A small network was shown many inputs. Here are its activations along a few directions, one row for each input.
In each table, some parts of the input vary, and every possible input appears once, in random order.
A made-up example of a description, with smaller parts first: one of 4 places along a line, together with either a single point or (one of 2 separate values, together with one of 5 places around a ring) or one of 11 places around a ring.
Shared parts are said once, and a part with two or three values counts as separate values.

Rows:
x1: [ -3   4  24 -11  19   1  -6  36  36  -5  43  -3  11  15]
x2: [  8  21  20 -10  26   0  11  14  23 -14  29 -37  10  -1]
x3: [-15 -10   3 -28  -3  32  13 -36 -17  -5 -44   4   0   5]
x4: [ 23   8  -4 -13   3 -22  22  -5  22  13 -27   9 -12  -3]
x5: [-17  40  32  -7 -30  -4  -3  31 -26 -24 -15  -6  -4 -16]
x6: [-16  26  27  -7 -31 -11   6   9 -22 -16 -48  28   0 -14]
x7: [-28  42  52 -10 -16  10 -10  25 -17 -39   8 -22  19  -6]
x8: [ 10   1   0  -6   6 -15   9  49  21   8  19  14 -11   3]
x9: [  1   1  12 -12 -13  16  16   4 -26 -22 -10 -36 -28 -12]
x10: [ 12  -7   0 -10   1 -22   7  22  30  22 -16  43 -13  13]
x11: [ 19 -11  32 -29  36 -11  -1  12  14   9  42 -45   3  -2]
x12: [  2   6  -9 -27  18   1  14 -21  24  19 -28  18  15   8]
x13: [ 30 -24   9 -28  21 -34  11  -5   9  32 -17   1 -20  -5]
x14: [ 14  14  -3 -10  10 -17  25  20  14  -2   8 -20  -8 -13]
x15: [ 15 -24   3 -46  31 -10   2 -21  12  39 -15  11   8   4]
x16: [ -5 -12 -66  94 -24   7 -38 -16 -25  -4  48  -6  -6   1]
x17: [ -9 -11  -5 -26  11   2  -1   5  35  31 -18  53  14  24]
x18: [ 28 -17   9 -25  26 -28  13  22   0  18  18 -28 -16 -15]
x19: [  5 -21 -69  91 -31   3 -37 -40 -19   9  15  24  -4   7]
x20: [-21 -25 -77  73 -18  23 -43 -57 -14  12  16  34  22  16]
x21: [-37  23  21 -23 -20  12  -1  -7 -18  -9 -48  37  27  -3]
x22: [ -8  -1  30 -11   4  32  14   0 -19 -40  13 -49   1  -7]
x23: [-14 -10 -47  93  -6  23 -47 -22 -16 -22  71 -22  17   9]
x24: [  7 -13   7 -13 -19  10  25 -19 -21 -13 -43  -3 -22  -9]
Question: Describe the family of inputs behind these rows.
Answer: one of 4 places along a line, together with either a single point or one of 5 places along a line
Question: Changing only the place on the line of 4 turns x5 into x7. The same change can be made to x18. Which row results?
Answer: x11
Question: Start at x22 and move only the place on the line of 4, one step at a time. The first step leads to x9. Which rows follow, in order?
Answer: x24, x3
Question: Start at x21 and move only the place on the line of 5, one step at a time. The first step leads to x3. Which rows follow, in order?
Answer: x12, x15, x17
Question: Start at x10 and move only the place on the line of 5, one step at a time. The first step leads to x13. Which rows follow, in order?
Answer: x4, x24, x6

Rows:
x25: [  5  14  74 -40  14  25  33  14  11 -53  12 -63   7  -7]
x26: [-23  45  35 -52 -32   0  36   7  11 -12 -92  57  16  -4]
x27: [-15  15 -26  64 -35   7 -31 -24 -64 -28  16 -40 -19 -19]
x28: [  5 -60 -68  20   5   6 -21 -72  -2  54 -24  52   4  19]
x29: [ -8   6 -22  64   8  -2 -49  14   6  -2  74  -1  33   9]
x30: [ 10  29  74 -26 -14 -15  31  15 -29 -44 -35 -43 -10 -34]
x31: [-16 -11 -17  63  -7  50 -20 -16 -24 -47  58 -50   7   5]
x32: [ 58 -14  18 -42  36 -38  44  47  55  25   2   0 -19  -4]
x33: [  6  14  67 -47  28 -19  -5  60  25   0  36 -10  21   1]
x34: [  6 -43   6 -96  25 -13  28 -18  12  60 -57  37 -12   7]
x35: [-55  32 -62  42 -43  21 -27 -31 -24   4 -44  61   4  14]
x36: [ 28 -28 -79  49  16 -22 -18   5  24  43  54   1 -32  13]
Question: Changing only one part turns x34 into x25. The same change can be made to x28. Which row results?
Answer: x31
Question: Describe the family of inputs behind these rows.
Answer: one of 2 separate values, together with one of 6 places around a ring
Question: Which other rows does x32 become when the choice among 2 separate values takes its other values? List them by row number.
Answer: x36

Rows:
x37: [ 13   5  -3 -39  11 -31   8  17  27  36 -35  50   8  -4]
x38: [ -1   0 -29  11  -3 -18 -25 -26  23  37  -4  54  19  25]
x39: [ -6  21  49 -22  21 -11  -9  41  11 -21  40 -25  16  -6]
x40: [ 10  -6  13 -26  24 -20  14  44  44  21  21  10  -1   7]
x41: [-29  51  51  -5 -20   5   9  57  -9 -54  16 -41  -5 -20]
x42: [   5   -3   32  -78   -2   -7   34  -18   -7   16 -107   32  -33  -11]
x43: [  1 -20 -36  74   5  16 -41 -31 -33 -21  65 -45   3  -3]
x44: [ 39 -22  30 -70  43 -15  46  17  33  21  -4 -29 -16  -6]
x45: [ 16 -14 -28  33   9 -10 -13  21  34  19  43  17   1  19]
x46: [-12 -34 -69  58 -48   7 -21 -68 -45  14 -52  52 -12  -3]
x47: [ 26 -13  17 -90  36  -5  46 -13  27  35 -53  11   2   2]
x48: [-28  15 -25  76 -31  38 -42 -27 -65 -50  44 -58  -6 -10]
x49: [-33  45  22  51 -23  25 -16  27 -25 -50  40 -30  12   9]
x50: [ 16 -40 -91  62  -4   4 -10 -52  -5  34  -8  28  -3   2]
x51: [  1  17  10  39   1   2 -37  21   0  -9  60 -24  19   9]
x52: [-26   0 -23  16 -40   9  -9 -26   1  12 -48  79  20  20]
x53: [-22   5  13 -33 -31 -14  24   7  11  12 -75  71   3  -3]
x54: [ 18   2  64 -62  40   2  35  19  11 -23  17 -65  -3 -11]
x55: [ -8  40  77 -65   2  17  21  22 -34 -50  -6 -77 -15 -21]
x56: [ 19 -47 -73  71   9   6 -16 -32   2  21  46 -10  -7   5]
Question: Changing only one part turns x45 into x56. The same change can be made to x52. Which row results?
Answer: x46
Question: Describe the family of inputs behind these rows.
Answer: one of 4 places along a line, together with one of 5 places along a line
Question: Start at x41 and move only the place on the line of 5, one step at a time. The first step leads to x39. Which rows follow, in order?
Answer: x40, x37, x53
